A small network was shown many inputs. Here are its activations along a few directions, one row for each input.
In each table, some parts of the input vary, and every possible input appears once, in random order.
A made-up example of a description, with smaller parts first: one of 2 separate values, together with either a single point or one of 9 places around a ring or (one of 6 places along a line, together with one of 8 places around a ring).
Shared parts are said once, and a part with two or three values counts as separate values.
In the rows, zero is written as 128.

Other details of the inputs vary at random and push rows far along three fixed directions, the same in every table; ignore that.

Rows:
x1: [131 129 130 141 100 151 109 135 152 113 101]
x2: [128 140 156 138 149 129 161 134 130 134 137]
x3: [142 171 141 150 187 138 202  74  84 121 158]
x4: [155 120 144 117 122 133 116 120  94 101 151]
x5: [ 58 144  50  94  73  71  95 136 103 158 129]
x6: [ 68 165  73 113  44 119 106 120 130 149 122]
x7: [121 118 154 146 142 141 131 132 166 152 115]
x8: [149  99 131 119 143 110 114 145 135 116 119]
x9: [149 124 150 145 116 166 128 137 147 107 101]
x10: [148 102 148 158 106 174 107 143 176 125  80]
x11: [151 100 132 115 145 118 108 128 143 133 119]
x12: [111 103 155 164 134 142 125 155 192 138  98]
x13: [ 30 138  59 127  48  95 139 157 174 161 116]
x14: [213 100 121  46 165  43  27 148  51  89 165]
x15: [121  92 135 164 133 153 125 150 195 144  97]
x16: [123 180 150 161 175 139 197  77  85 146 160]
x17: [132 109 161 147 148 133 131 150 154 129 115]
x18: [161 160 127 120 180 109 164  78  56 123 167]
x19: [144 102 133 114 149 123 113 151 128 119 110]
x20: [145 149 146 133 185 157 174  90 102 138 134]
x21: [118 157 131 141 119 147 154  92 100 113 158]
x22: [140 175 150 135 141 158 195  81  74 107 176]
x23: [ 61 215  70 117  55 113 168 103  79 138 156]
x24: [135  86 145 153 141 149 124 166 188 129 100]
x25: [130 132 137 128 154 142 164 134 126 129 122]
x26: [133  84 153 161 104 174 113 136 183 123 103]
x27: [202  80 121  42 156  53  15 164  74  91 131]
x28: [153 102 147 117 114 145  94 120 134 119 134]
x29: [ 63 150  57  91  67  66 109 154 117 147 150]
x30: [127 114 135 144 144 149 133 131 168 147 118]
Each input here is: one of 5 places along a line, together with either one of 2 separate values or one of 4 places along a line.
Changing only the place on the line of 5 turns x27 into x19. The same change can be made to x21. Which row results?
> x4
Which other rows agree with x13 in the place on the line of 5? List them by row number.
> x2, x22, x23, x25, x29
A walk changes only the place on the line of 4. It starts at x12 and steps to x14. List the rest of the walk in order.
> x3, x27

Rows:
x31: [147  75 115 113 108 131  83 149 174 126  86]
x32: [ 65 129  66 122  38  98  93 163 169 148 127]
x33: [174  92 151 129 166 173 121 119 144 119 107]
x34: [161 104 144 130 136 141 123 114 148 129 129]
x35: [201 141 155 131 185 156 160 110  87  99 141]
x36: [140  62 111  99 138  57  47 203 166 122 104]
x37: [112 148  60  64  75  61  68 148  89 114 138]
x38: [113 103 127 153  98 132 101 138 166 138  96]
x39: [ 46 164  81 108  45  83 111 143 103 129 142]
x40: [134 173 108 119 125  96 128 109  58 111 166]
x41: [135 118 159 176 123 174 146 150 194 133 103]
x42: [ 56 147 107 165 102 157 156 101 156 149 121]
x43: [ 75 189 108 154 161 113 218 110 120 163 164]
x44: [ 69 145 118 177 162 126 199 108 153 170 122]
x45: [ 87 152 132 209 124 190 210 111 173 136 119]
x46: [ 97 182 133 184 134 178 227  64 127 160 151]
x47: [147  78 114  91  98 110  29 170 145 129  90]
x48: [188 103 109  64 136  61  50 114  57  97 159]
x49: [ 72 122  91 134  48 110  92 146 177 164 106]
x50: [151  83 157 114  95 123  77 182 160 113 113]
x51: [175 127 143  80 199  82 140 143  62 111 153]
x52: [ 50 130  64 110  56 116  90 140 161 156 100]
x53: [142 107 166 168 159 196 163 104 176 139 122]
x54: [178 135 169 126 181 140 114  94  79 110 143]
x55: [104 180 109 130 128 136 168  72  74 151 179]
x56: [ 95 151  66  69 144  49 105 126  63 157 154]
x57: [180  69 130  92 110 104  32 169 146 119  82]
x58: [ 87 165 107 133 179  98 173  93  79 158 164]
x59: [ 79 108 119 142  69 148 142 157 192 134 118]
x60: [145 122 178 167 144 195 181 141 156 116  98]
x61: [156 126 154 101 186  88 149 142  91 124 163]
x62: [ 92 138 106 150 113 167 155 110 144 153 114]
x63: [166 108 123 115 136 136 114 145 138 103 115]
x64: [115 127 154 170 128 179 148 116 168 154 116]
x65: [166 145 124 106 142 113 132 112  90 108 170]
x66: [ 85 144 117 158 110 147 136 107 129 147 126]
x67: [127 188 140 152 154 162 194  73  96 139 127]
x68: [118 166 126 111 126 110 155 102  62 101 171]
x69: [169 150 139 116 166 136 148  86  86 118 133]
x70: [ 74 125 114 145  88 151 123 125 184 158 115]
x71: [190  92 174 157 157 178 120 162 177 107  80]
x72: [152  80 160 145 123 139  76 150 180 122  81]
x73: [177  68 181 144 144 159 114 161 156  92 110]
x74: [ 71 116 108 148  67 158 150 163 182 137  95]
x75: [131 166 137 124 129 133 178 102  76 119 178]
x76: [ 48 148 108 160 143 131 183 119 165 189 132]
x77: [175  83 167 125 149 161  75 151 164 121  78]
x78: [ 72 152  53 104  59  92 112 119 109 155 127]
x79: [120 104 123 133 108 122  99 127 157 127 106]
x80: [186  79 177 134 151 152  99 134 178 120 101]
x81: [ 51 149  63 104  98  49 122 135 128 182 144]
x82: [154  83 138 127 176 116 116 183 177 130  90]
x83: [216 117 163  85 179 131 133 121  60  78 154]
x84: [209 140 169 115 183 117 110 116  69  83 151]
x85: [105 153  60  62 134  27 101 127  59 154 152]
x86: [ 81 159 157 194 129 204 192  97 182 164 113]
x87: [124 116 142 176 133 166 157 107 159 136 111]
x88: [198 155 182 133 182 147 148 110  96 103 152]
x89: [199 142 187  99 166 125 128 121  68  92 164]
x90: [118 186 107 115 120 109 154  99  84 123 174]
x91: [123 155 100 108 130 104 117  85  53 127 172]
x92: [132  83 143 105  88 119  79 177 173 112 113]
x93: [ 81 134 122 179 102 162 160 134 190 128 104]
x94: [115 150 137 123 109 142 146 140 118 117 117]
x95: [183  70 183 124 148 167 110 171 172  91  84]
x96: [107 113  91  82  54  66  33 157 141 144 117]
x97: [150 139 146 124 150 134 164 105  78  93 165]
x98: [ 91 146  80  70 126  25 109 148  53 128 175]
x99: [132 102 117 137 114 128 109 146 157 108 120]
x100: [175  98 168 119 137 124  97 153 107  90 129]
x101: [102 196 118 153 126 155 190 104 112 132 129]
x102: [179 117 157 132 186 153 135  86  92 108 150]
Changing only one part turns x88 into x89. The same change can be made to x32. Which row results?
> x75
Changing only one part turns x56 into x85. The same change can be made to x33. Which row results?
> x31
Describe the family of inputs behind these rows.
> one of 3 separate values, together with one of 4 places along a line, together with either a single point or one of 5 places around a ring
A walk changes only the place on the line of 4. It starts at x58 and steps to x44. List the rest of the walk in order.
> x36, x98
Which other rows agree with x82 in the place on the line of 4 and the choice among 3 separate values? List them by row number.
> x35, x37, x63, x71, x101
A walk changes only the place on the ring of 5. It starts at x73 and steps to x97. List the rest of the walk in order.
> x68, x39, x100

Rows:
x103: [138  84 129 105 109  79  62 200 154 111 115]
x104: [163  94 173 168 171 160 116 131 179 145 102]
x105: [173 122 155 132 196 149 181 133 110 105 120]
x106: [221  92 177 109 131 154  63 138 120  73 130]
x107: [155  98 139  96 129  95  66 173 154 128  98]
x108: [194  91 166 131 183 133  84 132 143 128 100]
x109: [ 82 123 116 152 108 138 150 179 179 137  79]
x110: [153 162 138  96 153  87 123 119  76 131 165]
x111: [ 86 172  91  92  44 103  94 107  69 114 180]
x112: [146 190  95  77  92 102 106  87  26  90 178]
x113: [ 28 131  69 158  75 119 133 118 184 181 115]
x114: [ 46 185 108 171 137 155 245  71 118 167 179]
x115: [103 190 123 115 139  83 174 107  45 123 196]
x116: [113 105 113 134  38 143  82 145 169 121 108]
x117: [190 107 183 168 136 208 145 111 159  95  96]
x118: [131 163 153 112 152 103 145 109  81 137 170]
x119: [117 153 168 192 174 182 227 128 163 125 110]
x120: [104 135  76  99 127 104 139 127 109 144 129]
x121: [155 137 137  99 156  79  87 101  62 135 171]
x122: [143 134 150 170 195 180 215  97 145 137 128]
x123: [ 55 172  91 131  91 119 154 138 145 169 101]
x124: [152 150 145 149 188 157 157  97 109 146 112]
x125: [120 131  97 103  58 141  78 146 129 108 102]
x126: [125 114  73  54  97  25  60 169  77 110 166]
x127: [174  97 166 124 189 123 112  95 108 125 150]
x128: [ 79 128 110 173  49 201 149 133 198 136  67]
x129: [181 106 144 122 192 126 113 100 114 123 124]
x130: [210  80 198 127 129 167  88 123 126  84 130]
x131: [ 77 181 121 151 145 126 226  94  87 134 186]
x132: [ 91  87  97 143 113 138 102 145 199 159  67]
x133: [ 83  99  87 118  90  99 111 183 180 128 100]
x134: [108  84 105 126 113 116 109 158 181 145 121]
Changing only one part turns x104 into x121. The same change can be made to x134. Which row results?
> x114
Describe the family of inputs behind these rows.
> one of 4 places along a line, together with either one of 2 separate values or one of 6 places around a ring
